These are the activations of a small neural network, seen along a few directions. Each row is one input.
In each table, some parts of the input vary, and every possible input appears once, in random order.
A made-up example of a description, with smaller parts first: one of 3 separate values, together with either a single point or one of 11 places around a ring or (one of 4 places along a line, together with one of 8 places around a ring).
Shared parts are said once, and a part with two or three values counts as separate values.

Other details of the inputs shift rows strongly along two fixed directions, in all tables alike. That doesn't count.

Table:
r1: [ 15.2  16.0   4.5  50.6  19.4 -11.1 -11.5  13.9  30.5 -11.8 -25.3]
r2: [ 37.9  22.2  33.6  25.8   7.8   1.5 -31.6  -8.7  13.5   5.0 -36.4]
r3: [ 40.2  24.0  12.4  34.3 -17.6 -22.6 -39.2 -11.2  31.9  20.1 -40.2]
r4: [  1.5 -11.9  -8.6  -4.4 -55.4  18.2  28.2   5.0 -31.0   5.6  34.5]
r5: [-13.8 -16.0 -21.6  35.2 -26.9   7.4  -1.6  23.5 -10.9 -10.7  16.0]
r6: [ 14.7   4.4  -2.2  54.0  22.1 -12.3 -27.0   5.4  22.1 -19.9 -21.2]
r7: [ 29.4   6.0   0.4  63.6  24.3 -17.9 -40.7   7.9  31.2 -13.0 -38.8]
r8: [-32.8 -20.7 -26.1  20.1 -31.2  15.7  18.5  21.8 -25.6 -18.5  40.1]
r9: [  4.0  -1.9   6.0 -14.2 -17.7  26.0  32.5  -3.3 -34.9  -5.0  16.3]
r10: [ -7.5   0.4   1.3  -4.2 -53.8  23.5  26.9   8.9 -38.4   7.4  30.1]
r11: [-38.7 -12.4 -20.5   6.0 -15.9   7.2  13.5  13.8 -12.3 -20.6  33.8]
r12: [-13.9  -1.0  -4.8 -71.8  17.3 -15.2  -0.3 -27.7   9.7  16.4  -5.0]
r13: [-17.9  11.4  15.6 -62.7  24.5  -4.8 -21.1 -23.8  11.1  17.5 -21.2]
r14: [ 21.5  -0.4  -0.5  46.5  28.0 -12.6 -31.7  11.2  24.7  -7.1 -32.2]
r15: [-32.1  -7.9  -8.5 -52.7  58.2 -13.1  21.2   3.5  10.3  -5.1   7.9]
r16: [ 47.7  17.4  16.8  27.5   4.1 -18.2 -18.8 -15.4  19.1   8.8 -34.0]
r17: [-14.3  -4.3  -4.3 -35.4  64.3 -18.5  -3.0   3.1  23.2   0.5 -13.9]
r18: [  8.9 -14.0  -8.1   1.1 -45.5  12.2  13.2  -5.1 -21.7  12.9  27.2]
r19: [ 18.0  20.1   8.8  62.7  22.3 -16.6 -30.8   4.4  39.1 -24.0 -32.8]
r20: [  3.4  -9.0   3.0 -62.4  38.6 -19.6   9.7 -35.6  -1.0  15.1   3.4]
r21: [ 23.4 -17.0  -1.5   6.9 -26.2  15.4  26.9  -8.4 -29.8   2.1  26.6]
r22: [ 49.7  29.0  28.5  37.2   4.0  -5.3 -33.2  -7.7  22.4   4.0 -40.9]
r23: [ 32.7  32.3  18.5  32.1 -15.2  -5.2 -44.6  -8.4  29.3  14.3 -48.0]
r24: [ 16.2 -14.9  -2.0   1.5 -36.0  21.2  41.7   1.7 -38.7  -5.4  33.6]
r25: [ -7.2  -1.7  -4.9  41.8  -9.5  12.5  24.1  21.2  -8.5 -26.4  16.6]
r26: [-10.5  -4.2  -2.4 -70.8  24.9 -26.1  -8.3 -34.6  11.7  27.1  -0.4]
r27: [ 20.9 -16.9  -5.1   7.5 -26.4  18.9  29.5 -12.1 -31.2   1.4  19.2]
r28: [-26.1 -18.9 -22.4  13.0 -30.9  20.5  28.1  36.3 -22.6  -1.6  32.8]
r29: [-36.2  -8.5 -17.4  17.1 -33.7  17.4  30.1  26.3 -17.5 -18.0  37.4]
r30: [ -7.1 -24.1 -15.2  25.4  -9.1  21.8  28.6  30.8 -29.3 -12.2  26.1]
r31: [  6.9   2.5  -7.1  40.7   8.6 -15.7 -45.2  14.5  32.5   3.8 -31.4]
r32: [-18.7  -8.6  -7.5 -89.2  33.7 -20.4  -5.5 -40.5  12.6  23.6  -2.2]
r33: [-17.7  11.0   9.8 -76.3  25.4 -12.6 -12.1 -20.9  11.9  16.4  -4.6]
r34: [-49.9  -1.4 -13.8 -57.7  38.0 -17.6   8.8   1.9  19.9   0.3  10.1]
r35: [  5.5  24.2   3.0  60.6   2.5 -20.2 -46.6   7.8  48.7 -13.0 -34.3]
r36: [-41.6  -7.8  -8.5 -62.2  74.7 -24.0   2.2 -17.6  16.5 -20.8   7.5]
r37: [ 21.2   7.3  13.8  19.5 -28.9  18.4  20.9   3.6 -29.2  -1.1   9.2]
r38: [ 36.1  21.2  29.3  31.8   1.3   8.3 -25.9 -10.0   8.0   3.4 -40.6]
r39: [-13.9 -15.5 -18.4  29.3 -24.9  13.8   3.8  32.7 -11.5   0.1  15.3]
r40: [ -3.6  -7.1  -0.1 -71.2  34.7  -9.4  19.4 -30.2  -3.6   4.7   0.5]
r41: [-30.2   5.3  15.7 -93.1  35.6  -9.1 -13.7 -24.4   7.0  18.6  -3.5]
r42: [-17.2  -4.1 -15.4  30.2 -26.8  10.5  15.2  32.9  -3.3  -2.6  16.6]
r43: [-12.4  -2.8   8.5  -3.6 -52.1  29.0  21.9   8.8 -42.6   8.8  27.8]
r44: [  8.2  -1.7  17.6   9.9 -30.5  28.7  27.3   4.7 -43.3  -1.1  18.6]
Description of these inputs: one of 2 separate values, together with either one of 10 places around a ring or (one of 3 separate values, together with one of 4 places along a line).
- The inputs of r24 and r4 match in every part but the choice among 2 separate values. If r7 is changed in the same way as r24 into r4, which row does it become? => r5
- The inputs of r22 and r33 match in every part but the choice among 2 separate values. If r36 is changed in the same way as r22 into r33, which row does it become? => r11
- Which other rows does r3 become when the place on the line of 4 takes its other values? List them by row number. => r10, r26, r43
- Which other rows does r40 become when the choice among 3 separate values takes its other values? List them by row number. => r16, r24
- Which other rows does r41 become when the choice among 3 separate values takes its other values? List them by row number. => r13, r43

Table:
r45: [-19.0 -17.0  -8.5  17.2 -28.2  30.7  19.5  29.7 -32.8  -8.5  27.1]
r46: [ 26.6  19.0  13.1  10.4 -10.5 -10.5 -22.3  -8.6  22.9  14.8 -27.7]
r47: [-25.2 -14.9 -15.1 -31.5  18.0  -7.1 -11.5  -5.4   6.0   1.4   4.0]
r48: [-27.7 -14.8 -16.3 -50.5  38.2 -13.1  15.1 -14.1   8.0  -4.2  10.4]
r49: [ 17.2  22.1  16.5   7.3  -4.4  -6.7 -23.6 -17.0  18.3   4.8 -23.9]
r50: [  7.9  -8.6  -3.8   1.3 -48.2  23.1  31.3   7.5 -32.9  10.8  28.0]
r51: [ 36.3  10.9  10.8  12.7  -2.0  -9.1 -23.3  -9.7  15.1  22.7 -27.1]
r52: [ -6.0 -10.8   3.5 -67.7  28.0  -8.2   9.8 -20.2 -10.6  18.7   7.2]
r53: [-12.0  -6.5   7.6 -64.5  29.9  -5.3  10.8 -25.9 -11.7   4.6   4.9]
r54: [ -1.9  -8.7   3.0  -2.0 -34.1  27.0  31.2  -3.8 -43.1  -7.8  30.7]
r55: [ 22.9  21.6  19.3  15.7  -1.5  -3.8 -26.1 -18.1  15.1   1.8 -25.3]
r56: [-36.4 -12.0 -18.4  -3.8 -26.7  12.9  30.9  22.7 -24.5  -8.2  38.4]
r57: [  6.6  15.4   5.0  25.2  13.4  -3.6 -21.5  13.1  22.8  -0.1 -32.3]
r58: [ 13.3  -0.6  -5.9  78.3 -32.0   7.3   6.5  28.0  -7.2 -21.6  15.3]
r59: [  1.0  11.4   1.1  26.8  17.0 -19.6 -17.8   5.4  31.0  -3.7 -15.4]
r60: [-21.5 -16.6  -9.7  -1.7  -7.9  24.4  45.7  21.0 -30.4 -14.1  33.0]
r61: [ -4.5   8.4   0.8  28.3   4.8 -15.2 -40.3  10.9  27.5   2.3 -17.2]
r62: [ 31.7   8.4  17.4   9.2   8.6  -8.5 -21.3 -11.7   8.1  12.0 -25.5]
r63: [-27.6  -8.7 -17.8 -41.8  22.3 -10.1   3.2  -7.5   7.9   0.3   1.7]
r64: [  1.2  -4.5  -9.3  -5.5  38.1 -20.0 -10.4 -10.5  21.4 -11.7 -10.3]
r65: [ -8.2   6.9   5.9 -45.6   2.9  -6.0   2.9 -17.5   3.2   8.7   0.9]
r66: [ 25.2  -0.4   0.7  82.0 -25.9  21.3  11.3  31.9 -14.0 -22.8   3.3]
- Describe the family of inputs behind these rows. => either one of 10 places around a ring or (one of 3 separate values, together with one of 4 places along a line)
- Start at r66 and move only the place on the line of 4, one step at a time. The first step leads to r60. Which rows follow, in order? => r57, r45
- Which other rows belong to the same alternative as r62? List them by row number. => r46, r49, r50, r51, r52, r53, r54, r55, r65

Table:
r67: [  8.9 -10.1   0.5 -53.0  32.7 -18.9  -1.9 -19.5  -6.1  25.6   2.8]
r68: [-16.4   8.2   8.2  10.8 -17.6  27.7  32.9  -0.2 -33.7 -14.0  25.8]
r69: [-17.9 -17.2 -15.8   9.4 -18.1  30.8   5.5  26.5 -17.0  -3.1  17.6]
r70: [ 10.9  12.0  -2.4   0.2   4.7 -14.1 -39.3 -13.7  33.2  -2.7 -14.5]
r71: [ 29.6   6.0  23.0   7.2  10.7 -14.2 -19.4 -20.8  28.5   7.0 -36.2]
r72: [  0.0 -12.4 -15.2  31.0 -55.3   5.9  11.8   2.3 -11.5   5.0   7.5]
r73: [ 16.9  20.9   5.1  76.1 -27.2   6.4 -34.2   9.2  28.0   2.8 -15.4]
r74: [ 25.7 -16.8   5.1   0.1 -21.4  15.3  29.5  -0.3 -33.1   8.5  18.8]
r75: [-12.8 -33.0 -36.2  11.4  89.4 -35.9  15.3   1.1  27.1 -40.8   8.2]
r76: [-50.4   3.9  -8.5 -45.3  25.5 -21.8  -8.4 -11.8  16.4   7.8   3.5]
r77: [ -9.6  -1.9 -16.4  11.9 -32.1  19.9  24.1  27.4  -5.6  -2.9  27.0]
r78: [-14.5  -6.2   1.6  -4.8  -1.0  34.6  26.0  14.2 -39.2 -14.7  11.1]
r79: [ -4.7   8.6   5.5 -34.2   8.2   4.3  11.7 -20.8 -17.0 -18.9  10.3]
r80: [-10.2  -5.6   8.6 -42.6   7.1  -2.4   9.8 -12.2  -9.6 -14.5  16.6]
r81: [ 18.3   5.1   7.5 -51.4  40.2  -7.9   8.3 -33.1  -7.6  13.6 -11.6]
r82: [-13.9  -0.4   2.8 -51.7  25.2 -20.7 -14.1 -17.1   3.1  -2.4   8.4]
r83: [-22.8  -5.1   3.3  11.3 -22.4  13.9  18.2  12.4 -27.3  -1.1  35.6]
r84: [ 32.9  23.2  12.0  69.8 -20.7  -6.0 -22.1  28.2  19.7   2.9 -23.2]
r85: [ 13.0   2.0   9.0  46.1  -2.2   6.7 -30.3  25.6   1.1   2.3 -21.9]
r86: [-25.1  -3.8 -16.8 -26.9 -12.7 -13.6  -5.1  -7.3  -1.6  -7.1  13.0]
r87: [ 26.3   4.2  20.7  64.3 -11.4  16.2 -23.1  27.1   4.4  -7.2 -30.8]
r88: [ 32.2   2.5  -4.2  -7.2  17.6 -14.8 -28.6 -18.6  26.5  26.2 -21.5]
r89: [-35.6   0.4 -19.2 -30.2  -2.4 -10.3  17.0  15.8   3.9   2.3  11.6]
r90: [ 20.0  35.1  17.3  11.7  25.6  -9.2 -11.0   0.0  26.3  -4.5 -36.7]
r91: [  4.4 -18.0  -1.5   8.2 -36.4  12.3  22.5   0.2 -27.3   5.4  23.0]
r92: [  0.6 -19.0 -14.7   7.2 -43.3  21.5  21.4  -2.4 -13.4   4.4  24.8]
r93: [ -2.9  -7.5 -14.8 -45.8  20.1 -26.1  -8.1 -19.8   7.4  25.5  -7.9]
r94: [  5.1  -0.9   7.3 -21.9  -0.7  10.1  25.1 -24.1 -16.4  -2.2   0.9]
r95: [ -9.4   6.5  -5.8  16.7  16.1 -14.2 -43.9  13.5  27.6   6.7 -40.9]
r96: [ -0.5  -0.1   7.5  11.0 -22.4  16.4  33.9  26.4 -14.7 -10.2  18.0]
r97: [  2.1  19.1  26.8  10.4  24.4 -12.1 -23.5  -8.2  27.7   0.6 -23.7]
- Describe the family of inputs behind these rows. => either a single point or (one of 5 places along a line, together with one of 6 places along a line)
- Which other rows does r79 become when the place on the line of 5 takes its other values? List them by row number. => r70, r80, r82, r86
- Which other rows does r87 become when the place on the line of 5 takes its other values? List them by row number. => r69, r78, r85, r95
